A small network was shown many inputs. Here are its activations along a few directions, one row for each input.
Each table varies a few parts of the input and shows all the possible inputs, shuffled.
A made-up example of a description, with smaller parts first: one of 4 places along a line, together with either a single point or one of 11 places around a ring or (one of 2 separate values, together with one of 8 places around a ring).
Shared parts are said once, and a part with two or three values counts as separate values.

Other details of the inputs shift rows strongly along two fixed directions, in all tables alike. That doesn't count.

Rows:
r1: [  9  -3  15   8   8   4 -17  -9  -3   5  -9  -4   5 -16  11]
r2: [  7  -7   1  -2  -9   6 -14 -13   1 -10  12 -11  -1  -9   5]
r3: [ 14  12   0  -6  -6 -12 -12 -24   4  -3  13 -10   6   4  10]
r4: [-12   2 -11   0   8   3  24  18 -10  13 -10  13 -18  16  -9]
r5: [  3   0  11  17  -1  -5 -23  -8   7  -2  -5  -3  18 -19   1]
r6: [-13  -9 -12   2  16  11  21  26  -7   4 -21   9 -14  12  -1]
r7: [-10   5  -7 -14   2   0  19  15  -7  11  -4  19  -5  12   0]
r8: [ -4  -5   0   1  -1  12  12   5  -7  13 -15  23 -15  -8   0]
r9: [  7  -1   7  12  -5  -9 -10 -13   9   5  19 -13   6   3  -2]
r10: [  1   5   5   8  16  -5  -5   5  -6   4  -4 -14   2   8   2]
r11: [  6   5  12  -1  16 -11 -18  -2  -2   5  -1 -10  20   2  16]
r12: [ -7 -11  -3  12  -3   5  -8   4   8  -6 -10  10   7 -15  -2]
r13: [ -6  16 -16 -16 -48  -8   8 -15   4 -18  46  -4 -12  -2 -32]
r14: [  3  12  -2 -20  -7  -1  15  -3  -4 -10   0   4  -9   3  -8]
r15: [ -2  -9  -5  -4  16  11  14  12  -1   0 -35  21  -4   0  11]
r16: [ -8   5 -16 -31 -17  -2  16   7  -4 -15  25  -4  -9  15 -11]
r17: [  3 -15   7  17  10   3 -10   1  10   1  -4  -9  10  -2   7]
r18: [  8  -2  17  16   6  -4 -14  -6   7   3   4 -17  13  -4   2]
Description of these inputs: one of 3 separate values, together with either a single point or one of 5 places around a ring.
Changing only the choice among 3 separate values turns r15 into r14. The same change can be made to r6. Which row results?
Answer: r10
Change only the choice among 3 separate values in r1. List by row number the other rows that result.
Answer: r2, r8

Rows:
r19: [  2   2   1  -2 -11   0   3  -4   1  -8  21 -19  -8   6 -10]
r20: [-1  0  5  0  8 -3 -3  3 -3 10 -6  8  6 -1  7]
r21: [  6   7  -4 -17 -10  -1   1  -8  -1 -18  13 -11  -4   3  -4]
r22: [ -1  10   2  -2 -11  -7   3  -1   1  -4  23 -14  -1   8 -13]
r23: [  2   7  -8  -3 -13  -6   1 -11   0   0  21  -8  -8   9  -5]
r24: [ 10  -9  15  15  29   3 -13  -4   1  11 -33   5  11  -9  24]
r25: [-24   2 -20 -29 -12  12  47  33 -13  -2  -8  33 -25   8 -23]
r26: [ -3   7 -12  -8 -12  -7   2  -4   3  -9  20  -8   3  10  -4]
r27: [  7  -7   9  13  10  -5 -24  -5   5  -6   4 -25  12   0  10]
r28: [ 10   8   8   1   9 -11 -22 -12   4  -4  -1 -13  21  -3  14]
r29: [-17  -7  -2   6  18  10  23  33  -5  10 -33  21  -4   2  -6]
r30: [  5   5   9   4  13  -4  -4  -1   0   8 -17   8  10  -2   9]
r31: [ -1   1   0   4 -18  -1  -2  -5   6 -10  20 -10  -2  -8 -19]
r32: [ -8   8 -15 -15 -18  -3  23   6  -1  -2  17   8 -15  13 -17]
r33: [ -3  -8  -1  -4   9   7   0   8  -4  -1 -11   6  -1  -2   9]
r34: [  1   0 -12  -8 -12   1   0  -7   3 -13  19 -12  -4   9  -2]
r35: [ 11  -6   4  12   7  -6 -22 -16   8   3   6 -16  10   2  17]
r36: [  7  -8  15  22  17   4 -18  -3   5   9 -35  14  17 -22  17]
r37: [  3   9  -3 -10 -13  -2   0 -10  -6   0  22  -6  -7   3  -4]
r38: [  1   8   1   0 -11  -5   1  -5  -2  -2  22 -16  -9   6 -13]
r39: [ -8 -14   0   0  17  17  20  23  -8  16 -35  29 -12  -4   6]
r40: [-11  -8  -3  -2  -6  13  14  13  -3   4 -15  27  -9 -13  -9]
r41: [  7   3   9   6  13  -1  -5  -5  -3  10 -18   6   2  -4   9]
r42: [  7  -7   4  18  -1  -6 -26 -18  13   0   6  -7  16 -12   8]
Describe the family of inputs behind these rows.
Answer: one of 4 places along a line, together with either a single point or one of 5 places around a ring
Changing only the place on the line of 4 turns r33 into r21. The same change can be made to r40. Which row results?
Answer: r36
Which other rows agree with r29 in the place on the line of 4? List them by row number.
Answer: r19, r22, r27, r31, r38
Change only the place on the ring of 5 in r32. List by row number the other rows that result.
Answer: r23, r26, r34, r35

Rows:
r43: [ 16   6   9  20 -12 -19 -39 -34  14  -2  36 -34  20  -3   6]
r44: [  2  -5  16  24  35   2  -5  13  -2  20 -41   9  11  -3  15]
r45: [ -6   9  -8 -17  -1   1  24  10 -10   9  -3  18 -14  12  -5]
r46: [ 22   7  12   5   0 -15 -35 -30   7 -14  30 -48  16   6  12]
r47: [ -8  -3 -17  -7 -23   7  19   1   1 -10  18   2 -22   4 -20]
r48: [-13   2 -10 -15 -18   3  19  13  -3 -10  19   0 -11   6 -21]
r49: [-11   3  -7 -12   0   4  25  21  -4  -7  -8   8 -10  10 -15]
r50: [ -6   7 -11 -23 -26   4  17   0  -1 -17  11  12 -10  -7 -19]
r51: [ 15   5   1  -7   2 -10 -20 -22   1  -3  19 -22   9  10  19]
r52: [ -4 -24  11  26  36  15  -4  20  -2  21 -45  16   5  -9  20]
r53: [ -9   7  -5 -11 -19   2  21   8  -6  -1  20   0 -17   5 -24]
r54: [ -3  -2  -6 -16 -12  14  20   4  -4  -8  -9  20 -19  -9 -11]
r55: [ -4 -11   0  19   9   0 -11   5   8   5 -14   7  12  -6   7]
r56: [  7   6  -1  -4   6 -12 -21 -12   1  -1   9 -12  18   7  19]
r57: [  4  -8  17  18  23   5 -10   2   0  18 -42  25  11 -22  16]
Changing only one part turns r51 into r56. The same change can be made to r46. Which row results?
Answer: r49
Describe the family of inputs behind these rows.
Answer: one of 3 separate values, together with either a single point or one of 4 places along a line
Change only the place on the line of 4 in r44. List by row number the other rows that result.
Answer: r43, r45, r53
Change only the choice among 3 separate values in r50. List by row number the other rows that result.
Answer: r54, r57
